Each row below is a small network's average activation on inputs in which a field has the value named, seen along a few directions.
Related values have similar rows: they may be neighbours, one step apart, or belong to one group.
Random noise pushes rows far along 2 fixed directions. That doesn't count. These rows show it; they differ only by the noise:
[-548 -307  160 -126  268   99 -278 -124  -83 -245 -416  178]
[-438 -124  -35  -54   58   58  -64  -22   92  -40 -223  -21]
[ -29  171 -396  101 -195   13  384   56  367  743   27 -340]
[-377  156 -311   40 -302  -14  216  174  359   65   97 -324]


Values of SOBAP:
letir: [-155  213   48  243 -628 -247   23  413  -28 -172  328  -13]
tuf: [ 269  140  310  222 -273 -236   45  169 -269  214  280  -86]
vum: [  47 -276  780    6  217 -267 -250   40 -477 -599 -105  223]
kun: [  91 -260  -39   61 -156   54   42 -129 -156  427 -273  183]
vefe: [-514 -243   77 -171  -15  207 -372   39  -98 -440 -136   77]
vesa: [ 140 -155   71  -87  349  118   15 -138  114  476  -54 -162]
rukep: [ 187   35  -32 -250  100   48  -54 -105 -352 -887   44  586]
lapim: [ 494  129   19   35  554   -6   30  -92   41  429 -162 -175]
fofe: [ 451  245 -259  -31  129  175  160 -327  138   53  162  177]
mubog: [ 334   31 -152  -71  213   63 -143 -128  117 -105  147  -36]
SOBAP is arranged as a line.
Going along SOBAP from rukep by way of its neighbour fofe, in what order are letir, tuf, vefe, mubog met?
> mubog, vefe, letir, tuf
How many steps from neighbour to neighbour lead from kun to vum, at the fewest?
> 3

Values of PIRER:
nas: [ 180  183 -257  -58   78  175  232 -117  149  450   28  118]
mobub: [ 286  173 -125  264 -188   23  246   11   82 -118  231   45]
duli: [ 141  109   34  -52 -325 -186    8  122   46 -219  224 -244]
lalet: [-309 -293  211 -225  513  132 -361 -274 -113 -343 -383   74]
bibok: [ 206  -29  230   -9  316 -122 -144   17 -259  -25  -42   90]
duze: [-711 -159  -45   76 -319   54 -124  126   80 -375  -76    9]
zati: [ -17   62 -243  113  -90   -5  132  162  253  337   77 -452]
zavav: [ 334  233 -208  -85   18   67   92  -45  143   36  186  -11]
nuf: [-232 -219  370  -25 -130 -167  -81   92 -321   13 -141  305]
PIRER is arranged as a line.
Name the neighbours of bibok, in listed order.
> mobub, duli
Name the neighbours of lalet, in listed order.
> nas, zati
